Each row below is a small network's average activation on inputs in which a field has the value named, seen along a few directions.
Related values have similar rows: they may be neighbours, one step apart, or belong to one group.
(in the rows, 500 means zero)
Strong random noise was added to every row along 12 fixed directions; ignore it. To show where, here is one row again and again, with new noise each time:
[578 527 573 574 591 614 598 348 481 481 450 566 612 594 490 513 589 522
 459 630 562 487 609]
[374 253 502 618 698 540 421 463 545 331 491 341 514 788 606 607 232 513
 529 960 405 469 413]
[365 612 686 683 789 643 315 503 405 491 475 591 464 531 472 570 795 543
 597 799 338 527 570]
[540 469 537 606 617 498 576 370 439 469 504 452 535 770 604 717 504 465
 452 621 600 678 551]
[705 533 304 491 629 475 492 479 455 633 630 563 487 451 475 367 491 468
 526 626 273 601 542]
[904 605 522 565 616 598 744 527 415 593 601 510 736 523 493 493 473 568
 273 687 416 517 411]
[617 340 539 318 338 364 598 529 541 518 752 427 530 249 387 553 311 647
 619 325 328 519 393]
[187 272 548 569 438 502 411 524 425 272 398 478 521 613 612 779 572 597
 576 264 373 336 407]
[359 471 657 403 585 357 545 344 568 758 427 511 423 742 488 785 442 515
 643 609 603 655 536]
[514 632 599 391 638 407 580 535 455 515 357 459 463 485 553 441 431 571
 573 464 560 314 479]
[463 460 523 374 522 408 542 560 441 468 634 350 443 445 406 548 478 454
 662 577 426 670 515]
[704 280 215 521 430 540 367 806 386 251 498 429 496 329 740 321 268 589
 233 334 569 376 361]
[618 570 551 464 512 430 583 464 491 494 628 489 490 370 468 467 462 535
 583 399 436 507 537]
[327 529 640 554 312 576 475 730 552 413 645 525 520 216 353 481 566 478
 581 310 269 359 465]


Values of Kozud:
e7: [456 684 731 710 561 687 552 527 602 415 541 434 567 530 363 431 546 357
 420 853 550 571 634]
e6: [558 592 286 659 490 470 581 545 451 340 371 475 512 656 732 344 388 310
 325 386 644 333 464]
e10: [676 852 477 440 583 373 944 507 272 468 673 304 709 643 395 550 726 249
 609 520 277 650 429]
e17: [828 270 294 581 443 650 611 355 526 331 608 422 700 636 601 402 288 503
 244 781 728 586 462]
e5: [524 481 410 485 627 505 307 462 517 716 349 628 426 524 524 478 553 616
 443 534 414 480 469]
e13: [516 689 585 547 620 398 688 330 462 538 354 518 474 782 650 624 515 547
 504 422 698 471 572]
e15: [530 578 392 368 413 436 480 614 520 802 355 610 496 500 487 523 497 528
 384 226 396 393 359]
e19: [497 295 486 515 631 594 359 552 598 447 449 465 517 490 537 364 219 646
 467 896 359 314 398]
e12: [603 792 458 370 526 433 641 650 414 662 445 435 462 500 413 439 580 297
 450 518 610 680 626]
e9: [321 684 852 536 493 508 457 403 678 648 567 543 440 481 391 598 507 523
 679 605 555 517 471]
e11: [483 525 527 547 538 383 485 630 432 467 538 372 367 579 651 628 457 422
 441 418 715 691 522]
e18: [430 561 748 692 495 603 224 487 703 592 687 639 435 386 455 510 442 626
 521 643 415 436 414]
e1: [468 595 668 515 331 589 506 502 594 430 666 416 449 336 386 445 534 428
 505 428 592 616 539]
e3: [378 563 481 573 398 383 466 540 378 538 534 494 385 581 562 740 732 312
 475 307 678 897 555]
e2: [855 588 495 597 689 495 461 362 323 587 620 604 612 498 575 674 680 765
 374 341 204 528 297]
e8: [477 627 364 488 444 496 897 343 465 278 237 408 712 813 600 357 442 292
 446 439 673 203 545]
e14: [697 535 497 481 430 458 490 308 584 490 687 461 430 402 473 423 477 512
 520 422 672 653 580]
e16: [302 702 658 446 586 462 633 553 568 634 323 448 517 649 384 553 555 396
 522 592 447 357 472]
e4: [571 514 452 425 497 410 514 492 388 412 375 531 478 352 519 454 644 570
 510 300 600 445 509]
The values of Kozud form a line.
A walk along Kozud starts at e13 and steps to its neighbour e11. Put e6, e10, e17, e19, e8, e4 in the order it reaches them.
> e19, e17, e10, e8, e6, e4
Fewest steps between e3 and e9?
> 5
Which values are neighbours of e5? Give them in the order they are listed.
> e15, e16
Which values are neighbours of e1? Give them in the order they are listed.
> e2, e14
